A small network was shown many inputs. Here are its activations along a few directions, one row for each input.
In each table, some parts of the input vary, and every possible input appears once, in random order.
A made-up example of a description, with smaller parts first: one of 6 places along a line, together with either a single point or one of 11 places along a line or (one of 2 separate values, together with one of 8 places around a ring).
Shared parts are said once, and a part with two or three values counts as separate values.
In the rows, 128 means zero.

Other details of the inputs shift rows strongly along three fixed directions, in all tables alike. That doesn't count.

A family of inputs:
R1: 124; 177; 107; 62; 73; 157; 126; 134; 92; 123; 134
R2: 182; 164; 130; 144; 135; 151; 141; 162; 123; 129; 135
R3: 132; 118; 87; 123; 103; 130; 149; 125; 142; 133; 156
R4: 59; 101; 199; 197; 215; 100; 177; 113; 145; 92; 94
R5: 160; 109; 83; 109; 87; 152; 101; 141; 173; 144; 128
R6: 98; 143; 137; 87; 106; 94; 128; 130; 89; 177; 165
R7: 155; 95; 143; 122; 149; 143; 146; 109; 132; 136; 133
R8: 164; 76; 140; 167; 154; 160; 158; 98; 199; 73; 107
R9: 121; 107; 79; 157; 159; 152; 151; 129; 161; 108; 140
R10: 103; 145; 90; 134; 134; 110; 132; 127; 157; 110; 128
R11: 114; 191; 103; 114; 131; 89; 180; 224; 200; 121; 104
R12: 194; 141; 142; 173; 137; 165; 113; 165; 143; 122; 120
R13: 48; 114; 150; 142; 149; 102; 164; 174; 147; 109; 90
R14: 104; 137; 177; 92; 110; 97; 146; 124; 71; 132; 156
R15: 126; 140; 131; 72; 56; 111; 116; 145; 97; 124; 122
R16: 195; 124; 111; 128; 102; 166; 88; 75; 139; 133; 144
R17: 106; 155; 147; 68; 100; 72; 127; 128; 104; 148; 129
R18: 143; 115; 74; 126; 128; 170; 99; 147; 178; 131; 112
R19: 152; 122; 184; 167; 172; 146; 96; 61; 81; 121; 124
R20: 112; 139; 138; 125; 148; 129; 110; 108; 82; 160; 150
R21: 96; 113; 132; 129; 150; 124; 128; 152; 132; 131; 93
R22: 183; 122; 123; 159; 155; 181; 81; 72; 148; 120; 133
R23: 123; 93; 210; 152; 146; 89; 110; 99; 55; 156; 125
R24: 79; 124; 151; 122; 172; 110; 155; 132; 96; 143; 120
R25: 86; 126; 50; 124; 117; 114; 136; 180; 173; 112; 111
R26: 130; 123; 123; 137; 86; 108; 101; 119; 86; 138; 150
R27: 166; 142; 116; 122; 82; 132; 96; 80; 109; 130; 154
Description of these inputs: one of 3 separate values, together with either a single point or (one of 2 separate values, together with one of 4 places along a line).
Q: The inputs of R16 and R6 match in every part but the choice among 3 separate values. If R19 is changed in the same way as R16 into R6, which row does it become?
A: R24
Q: Change only the choice among 3 separate values in R4. List by row number the other rows that result.
A: R1, R13
Q: Change only the choice among 3 separate values in R26. List by row number the other rows that result.
A: R3, R27
Q: Change only the place on the line of 4 in R15. List by row number the other rows that result.
A: R5, R23, R26
